Each row below holds a small network's activations on one input, seen along a few directions.
In each table, some parts of the input vary, and every possible input appears once, in random order.
A made-up example of a description, with smaller parts first: one of 5 places around a ring, together with either a single point or one of 11 places along a line or (one of 3 separate values, together with one of 6 places along a line).
Shared parts are said once, and a part with two or three values counts as separate values.

Other details of the inputs shift rows strongly along two fixed directions, in all tables alike. That doesn't count.

A family of inputs:
x1: [ 2.00  2.63 -4.08 -1.38 -1.19 -4.52 -2.15  4.56 -2.37 -1.61  2.02]
x2: [-1.22  8.15 -1.61 -2.08  3.64 -1.21 -4.44  2.59 -1.93  0.28  4.07]
x3: [-1.77 -9.15  2.82  2.45  1.54  3.95  6.96 -2.64  1.69  6.22 -2.63]
x4: [ 0.81 -5.17 -0.28 -1.23  2.14  2.91  5.55 -5.09  4.42  3.84 -6.80]
x5: [-2.55 -3.40 -3.76  3.22 -3.62  0.74 -1.88  3.35 -3.71  7.34 -6.25]
x6: [ 8.48 -1.66  2.09 -4.89  2.71 -0.11  0.81 -4.82  2.52 -6.45  3.60]
x7: [-3.52  0.63 -2.02  3.09 -2.35  4.97 -1.54 -0.09  4.36  2.64 -6.24]
x8: [ 7.97 -1.60  0.07 -3.46  1.37 -0.57  4.32  0.96  2.76 -1.69 -3.58]
x9: [ 0.92 -6.48  4.40  0.06  3.91 -1.49  8.42 -5.03 -2.08  1.82 -6.00]
x10: [-2.79  4.59 -4.52 -0.87  2.13 -4.41 -3.78  1.56 -0.74 -3.18  4.65]
x11: [-1.62 -0.04  1.37  2.08 -4.90  6.52 -5.96 -2.87 -1.47  8.43 -2.06]
x12: [ 2.74 -2.09  7.61 -1.02  2.65  2.52  8.15 -5.17 -0.10  5.31 -7.10]
x13: [-2.36 -2.63 -4.11  3.85 -4.79  0.43 -1.60  2.67 -2.62  7.40 -6.08]
x14: [-3.55  2.96 -4.77 -0.43  4.17 -4.36 -4.05  2.29 -3.65 -1.98  3.92]
x15: [-1.69  7.58  1.66  1.33 -2.11 -2.52 -1.98  2.62  0.09 -7.78  1.46]
x16: [ 3.17 -4.08  5.10 -1.90  1.95 -0.71  9.43 -5.64  2.36 -0.97 -5.52]
x17: [-0.20 -0.05 -2.20  3.44 -6.79  4.76 -1.84  3.73  2.33  4.22 -8.19]
x18: [-1.03 -0.49 -2.00  0.78 -3.68 -0.09 -5.94 -2.30 -1.39 -0.09  3.49]
x19: [-6.54 -2.71  0.75  3.99 -5.07  5.05 -0.17  1.71  3.34  4.65 -1.00]
x20: [-4.41  0.06  3.83  2.66 -1.56  6.52  0.01  2.19  0.65  8.16 -0.22]
x21: [ 4.30 -0.62  3.80 -3.48  4.96 -0.22  5.09  1.13  4.35 -6.69  5.93]
x22: [-4.96  1.83 -0.63  1.61 -0.99 -1.25 -2.37  4.26  0.04 -1.77  7.46]
x23: [ 3.47  6.91 -1.34 -2.71  0.34 -1.77 -3.35  5.87 -3.85  1.06  2.20]
x24: [ 3.01 -0.54  4.94 -1.10  1.51 -1.32  6.20 -3.17  2.96 -3.77 -3.65]
x25: [ 2.51 -4.35  2.65 -3.18  8.15 -2.06  6.02  0.36 -1.37 -3.48  6.44]
x26: [-0.78  0.58 -1.79  0.20 -4.88  1.24 -6.26 -2.04 -0.05 -1.01  2.72]
x27: [-4.72  5.16 -0.04  2.03 -2.49 -5.46 -2.58  1.59 -2.75 -3.70  2.62]
x28: [ 6.91 -3.91  0.44 -4.13  4.95 -2.82  1.65 -5.74 -2.40 -4.04  5.12]
x29: [ 0.30  1.66 -3.73  0.11 -4.61 -0.77 -2.40  4.14 -0.31  1.24 -2.35]
x30: [ 2.87  0.20  2.70 -2.30  5.43 -6.92  5.80 -2.53 -3.23 -5.79  2.22]
x31: [ 3.56 -0.23  3.77 -2.11  3.80  2.06  4.88  1.57  4.26 -6.35  4.42]
x32: [-2.84  6.11 -3.76  0.23 -0.11 -1.51 -5.32  2.84  2.39 -3.52  2.06]
x33: [ 1.94  4.80 -1.23 -0.53 -3.02  0.80 -7.57  0.39  0.23 -7.10  5.64]
x34: [-6.43 -2.13 -4.05  4.14 -1.14  1.23 -1.93 -1.28 -0.50  6.69 -4.57]
x35: [-2.03 -2.51 -2.08  1.51 -2.04  0.38 -6.19 -1.94 -4.21  1.64  2.18]
Description of these inputs: one of 5 separate values, together with either a single point or one of 6 places along a line.
Question: The inputs of x6 and x8 match in every part but the choice among 5 separate values. If x18 is changed in the same way as x6 into x8, which row does it become?
Answer: x1
Question: Which other rows agree with x21 in the choice among 5 separate values? List them by row number.
Answer: x3, x19, x20, x22, x25, x31

A family of inputs:
x36: [ 2.05  2.00 -1.95 -1.59  1.59 -2.91 -1.96 -0.72 -1.98 -2.96  1.06]
x37: [ 5.40 -2.68  0.44 -2.73  2.77  0.24  3.67  0.04 -0.35  1.15 -1.69]
x38: [ 3.63  2.08  0.06 -2.00  1.07 -2.26 -0.70  0.83 -2.86 -1.25  1.08]
x39: [-1.05  0.15  0.62 -0.93  3.33 -1.39 -0.85 -0.76 -2.34 -1.75  7.09]
x40: [ 2.22  0.73  3.05 -0.33 -0.90  1.88  1.43 -0.53  1.01 -0.34 -1.25]
x41: [ 2.16 -0.11 -2.83 -1.64  0.47 -3.01 -0.81  1.51 -1.34 -2.87  2.60]
x42: [-5.48 -0.23 -1.70  3.50 -2.95 -0.95 -1.89  2.87 -0.58  1.15  0.47]
x43: [-1.46 -3.42  1.93  2.35 -2.97  5.07  1.38 -3.84  3.38  3.59 -7.22]
x44: [-0.88  0.77  0.66  0.16 -0.65  1.79 -4.14 -0.72  0.46 -1.33  5.81]
x45: [-3.29  0.67 -1.27  2.60 -3.29  3.02 -2.80  1.27  2.81  0.56 -1.80]
x46: [ 0.24  1.27 -2.20 -0.04 -1.92 -3.06 -2.96  0.39 -2.65 -1.82  1.28]
x47: [ 3.97 -0.89  3.28 -2.63  2.00  1.50  4.32 -3.50  2.95 -0.81 -2.13]
x48: [ 3.92 -4.60  2.06 -1.61  1.11  1.46  5.29 -2.18  3.74 -1.78 -1.32]
x49: [-0.98  1.67 -1.14 -0.76  3.43 -2.80  0.53  1.77 -0.48 -3.65  3.13]
x50: [-1.34  1.54 -1.77  0.89 -2.34  0.14 -2.92 -0.22 -1.20  3.54 -2.80]
x51: [-1.38 -1.03 -3.40  1.53 -1.50  1.04 -2.26  0.55  0.04  2.61 -2.93]
x52: [ 0.36  2.79 -3.32 -1.15  0.23 -1.57 -2.66  2.49 -0.89  0.02  1.38]
x53: [-1.60  0.87  0.54  2.40 -3.81  3.72 -1.37  2.70  1.84  2.34 -1.67]
x54: [-3.39 -3.35  0.55  2.16 -0.49  3.05  3.17 -0.56  1.87  6.45 -5.38]
x55: [-2.84  1.91 -0.85  2.01 -3.39  3.02 -2.30  1.86  2.90  2.12 -1.38]
x56: [-0.94 -1.52  1.34  0.53  0.50 -2.33  2.30 -1.22 -1.05 -1.01  0.02]
x57: [ 2.83 -2.50  4.12 -1.37  3.52 -0.14  6.40 -2.06 -0.72  1.06 -2.23]
x58: [-5.34  3.12 -0.41  2.50 -2.01 -0.55 -2.29  1.20 -1.32  2.47 -0.72]
x59: [-0.16 -0.01 -1.86 -0.74  0.23 -0.24 -4.82 -0.56 -2.70  0.36  4.93]
x60: [ 0.17  2.25  0.63 -1.25  2.69 -2.27  1.06  3.76 -1.60 -2.32  3.48]
x61: [ 1.27 -2.15  1.99 -0.82  4.04 -1.23  4.76 -3.36  0.11 -0.87 -1.71]
x62: [ 1.91  0.66  1.42 -1.04 -0.75 -1.21  0.42 -1.01  0.94 -4.68  1.91]
Question: What is each input in this table made of?
Answer: one of 3 separate values, together with either a single point or (one of 2 separate values, together with one of 4 places along a line)
Question: Which other rows does x36 become when the choice among 2 separate values takes its other values? List them by row number.
Answer: x51
Question: Which other rows agree with x49 in the choice among 3 separate values? List them by row number.
Answer: x39, x42, x54, x56, x57, x58, x60, x61

A family of inputs:
x63: [-3.76  3.93 -0.35  0.48 -1.09 -0.82 -4.48  2.40 -0.07 -4.85  7.32]
x64: [ 2.69 -4.43  4.68 -0.55  2.65  2.12  7.18 -5.01  3.13 -0.61 -0.75]
x65: [ 2.41  1.42 -2.19 -0.54 -1.84 -0.09 -3.81  0.38  1.30 -1.53  1.18]
x66: [ 7.41 -2.57  1.91 -3.94  2.77  0.68  6.46 -2.79  3.14 -0.42 -4.88]
x67: [ 0.25 -2.67 -0.71  1.34 -4.35  5.98 -2.94 -1.24  1.81  5.69 -4.84]
x68: [ 0.32 -4.33  0.36  0.32  2.65 -1.07  4.70 -0.49 -0.61  4.82 -5.02]
x69: [ 2.84  4.54 -1.07 -1.71  0.02 -2.49 -1.99  4.08  0.82 -3.55  0.71]
x70: [ 4.45  4.22 -1.53 -1.81 -0.48 -2.44 -2.40  0.74 -0.13 -5.08  3.67]
x71: [-4.26  5.48  0.63  0.91 -0.89 -1.71 -3.55  2.87 -0.51 -5.47  5.34]
x72: [-5.49  2.86  1.30  1.78 -2.66  1.07 -0.82  2.29  1.05 -0.24  0.61]
x73: [-5.79 -3.20  1.98  3.96 -4.64  7.06 -1.35 -1.71  2.23  6.47 -2.35]
x74: [-4.98 -3.23 -2.93  3.11 -3.02  1.87 -2.82 -0.38 -3.00  6.03 -2.73]
x75: [-2.66 -2.40 -1.23  2.01 -0.35 -0.42  1.80 -0.59 -1.74  5.39 -4.80]
x76: [ 3.50 -0.82 -0.13 -2.81  5.88 -4.87  3.30 -1.62 -3.19 -3.19  1.74]
x77: [ 1.24  2.86 -2.56 -3.08  4.27 -4.61 -3.74  1.72 -5.14 -3.87  8.26]
x78: [-7.24  1.08 -3.81  6.35 -5.44 -0.98 -6.60  1.80 -3.30  5.66 -0.94]
x79: [ 5.98  0.83  0.48 -3.86  1.89 -0.75  1.94 -1.02  0.66 -4.30 -0.73]
x80: [ 3.08 -3.58  5.19 -1.96  4.65  1.47  9.11 -1.43  3.56 -0.96 -1.77]
Question: The inputs of x80 and x72 match in every part but one. If x69 is changed in the same way as x80 into x72, which row does it become?
Answer: x66
Question: What is each input in this table made of?
Answer: one of 3 separate values, together with one of 6 places along a line
Question: Which other rows does x70 become when the choice among 3 separate values takes its other values? List them by row number.
Answer: x64, x78
Question: Which other rows does x74 become when the place on the line of 6 takes its other values? List them by row number.
Answer: x68, x75, x76, x77, x78
Question: Which other rows does x77 become when the choice among 3 separate values takes its other values? List them by row number.
Answer: x67, x73
